Each row below holds a small network's activations on one input, seen along a few directions.
Each table varies a few parts of the input and shows all the possible inputs, shuffled.
A made-up example of a description, with smaller parts first: ring(8) and (point or (values(2) and line(4)) or line(9)).
Shared parts are said once, and a part with two or three values counts as separate values.
(in the rows, 128 means zero)

Other details of the inputs vary at random and push rows far along two fixed directions, the same in every table; ignore that.

Table:
r1: [ 99 100 113 133 107 119  80 136 114 140 152]
r2: [ 88 128 117 153 132 124 123 121  97 113 126]
r3: [107 154 136 146 110 145 134 114 125  54 111]
r4: [196 169 172  91 132 159 181 155 190 149 116]
r5: [167 102 130  71 176  93 115 165 158 237 186]
r6: [185 172 166  98 166 157 166 172 199 107 111]
r7: [ 98 140 122 146  92 144 142  89  91 114 120]
r8: [122 110 126 137 122 147 145  98 117  92 104]
r9: [183 124 155  94 170 131 164 163 188 148 123]
r10: [118 150 130 148  89 144 121 114 121  58 108]
r11: [178 110 134  80 168 127  98 182 202 195 168]
r12: [106 116 123 124 112 106 115 110  84 152 152]
r13: [180 122 136 112 180 119 135 167 168 197 143]
r14: [120 158 149 154 125 169 160  95 116  71  95]
r15: [111 152 154 153 121 161 158 103 118  74 103]
r16: [109 118 104 148 139 103 109 142  97 154 134]
r17: [146 128 140 138 107 154 157 107 125  71  83]
r18: [185 102 129 100 171  99 139 177 169 193 137]
r19: [ 57  54  57 155 127  62  41 126  70 196 194]
r20: [132 125 149 130 115 163 162 103 132  68  90]
r21: [ 79 112 108 128 107 113 106  88  92 151 137]
r22: [112 149 150 134  93 175 126 108 141  49 110]
r23: [104  87 107 141 129  95 120 131  95 147 135]
r24: [176 120 149 105 177 118 140 182 170 199 143]
r25: [112 102 110 140 136 118 133 112 106 124 123]
r26: [ 71  81  71 155 137  70  69 129  84 172 175]
r27: [103  98 104 138 105 113  72 132 107 145 151]
r28: [171 112 113  95 172  83 101 198 174 207 163]
r29: [106 151 149 131  96 162 165  97 119  95 114]
r30: [136 168 151 128  95 151 152  88 103  79 107]
r31: [109 134 140 111 111 131 132 104 129 133 125]
r32: [104 111  96 148 114 108  86 124 110 128 147]
r33: [118 161 144 150 120 149 152 124 117  75  99]
r34: [136 125 147 137 107 155 160 108 126  70  89]
r35: [103 124 108 146 148 119 119 127 104 137 132]
r36: [128 165 129 150 120 149 145 117 122  67  99]
r37: [107 130 136 120 100 123 125 106 114 137 121]
r38: [134  97 114 134 127 126 132 114 117 126 114]
r39: [191 170 166 100 160 149 162 179 194 113 112]
r40: [ 88  93  93 126 131  89  91  97  69 186 175]
r41: [113 116 120 156 129 115 121 124  94 143 127]
r42: [100 111 106 142 126  97  97 142 107 136 147]
r43: [118 150 141 141  95 148 126 123 133  60 112]
r44: [ 82 119 120 144  91 124 130 104  82 137 137]
r45: [169 119 136  90 162 118 110 183 195 171 161]
r46: [135 164 141 126 105 150 148  82 105  89 114]
r47: [128 166 133 154 125 154 151 113 119  75  94]
r48: [103 124 106 145 141 115 114 127 105 124 136]
r49: [108 135 127 127 111 146 147 101 113 132 131]
r50: [ 71  72  75 152 107  90  45 117  78 169 171]
r51: [200 171 151  99 158 145 153 171 207 117 117]
r52: [129 162 135 149 117 140 143 127 122  72 102]
r53: [127 107 111 142 133 114 134 117 111 127 120]
r54: [182 130 139  73 158 112 127 155 186 215 142]
r55: [198 170 173  74 135 149 161 148 202 149 104]
Description of these inputs: ring(5) and (values(3) or line(8)).
Which other rows agree with r12 in the ring(5) part? List them by row number.
Answer: r1, r23, r24, r33, r34, r37, r39, r42, r43, r44
Which other rows does r40 become when the values(3) part takes its other values? List them by row number.
Answer: r21, r49
Which other rows does r9 become when the line(8) part takes its other values? List them by row number.
Answer: r2, r3, r6, r15, r20, r22, r45

Table:
r56: [174 142 146 111 143 153 143 148 185  93 112]
r57: [ 95 119 114 154 115 129 102 130 120  92 128]
r58: [109 133 131 127 108 126 123 103 109 113 134]
r59: [ 72 133 109 154  87 134 108  72  72 103 131]
r60: [ 95 108  91 154 127  89  79 149  98 138 150]
r61: [ 61 100 103 176  87 131  99  95  77  69 118]
r62: [199 141 160  72 148 135 157 157 192 176 125]
r63: [172 178 174 104 112 161 165 129 169  86 103]
r64: [132 118 124 139 134 137 141 108 112 108 115]
r65: [151 155 157 107 106 152 161 117 144  97 104]
r66: [120 145 129 131 100 127 119 116 115 125 133]
r67: [145 176 142 143 130 149 140 146 141  68 104]
r68: [111  84 102 108 139  88 100 123 110 207 163]
r69: [160 138 150 111 171 130 169 157 159 163 121]
r70: [117 109 121 141 147 119 144 125 103 162 131]
r71: [125  97  87 123 181  74  76 181 130 208 182]
r72: [115  93 118 108 138  92  96 147 126 201 174]
r73: [ 96  97  90 145 159  84  75 168 106 183 173]
r74: [ 59 109 117 148  81 128 120  78  66  98 127]
r75: [109 143 128 162 108 141 164  89  80  85  92]
r76: [ 48 114 109 167  80 129 106  64  52 108 127]
r77: [196 119 153  90 170 143 147 180 210 155 126]
r78: [ 56 126 102 181 101 124  94 110  75  70 127]
r79: [140 187 172 124  95 185 163 107 151  57 100]
r80: [136  82  98 117 179  80 121 148 116 231 164]
r81: [158 145 137 125 131 136 127 158 169  99 116]
r82: [168 149 141 111 148 143 133 160 186 103 122]
r83: [111 111 111 128 116 105 104 114  99 174 142]
r84: [199 146 151  78 155 131 136 171 194 199 143]
r85: [168 137 145  90 150 133 136 138 167 173 137]
r86: [143 152 162 108 112 165 164 109 151 105 103]
r87: [137 123 120 104 139 108 106 141 140 182 165]
r88: [112  81 100 135 138 103 101 127 112 146 143]
r89: [164 159 153 115 160 141 180 134 156 121 106]
r90: [127  87  98 125 169  65 117 159 106 230 160]
r91: [ 93  92 109 159 122 125 122 105  81 123 127]
r92: [ 96 151 117 162 112 138 116 115 109  55 115]
r93: [124 132 132 152  99 148 140 106 116  58  90]
r94: [159 171 161 138 100 180 163 119 162  19  71]
r95: [151 112 124 132 139 124 139 133 125 137 119]
r96: [105 117 123 120 109 124 128 100 104 123 133]
r97: [169 165 164  96 131 166 151 140 179 135 123]
What do these inputs look like to the network?
Answer: values(3) and (ring(6) or line(8))
Changing only the values(3) part turns r69 into r90. The same change can be made to r57. Which row results?
Answer: r81
Changing only the values(3) part turns r59 into r97. The same change can be made to r92. Which row results?
Answer: r78
Which other rows does r70 become when the values(3) part takes its other values? List them by row number.
Answer: r75, r80
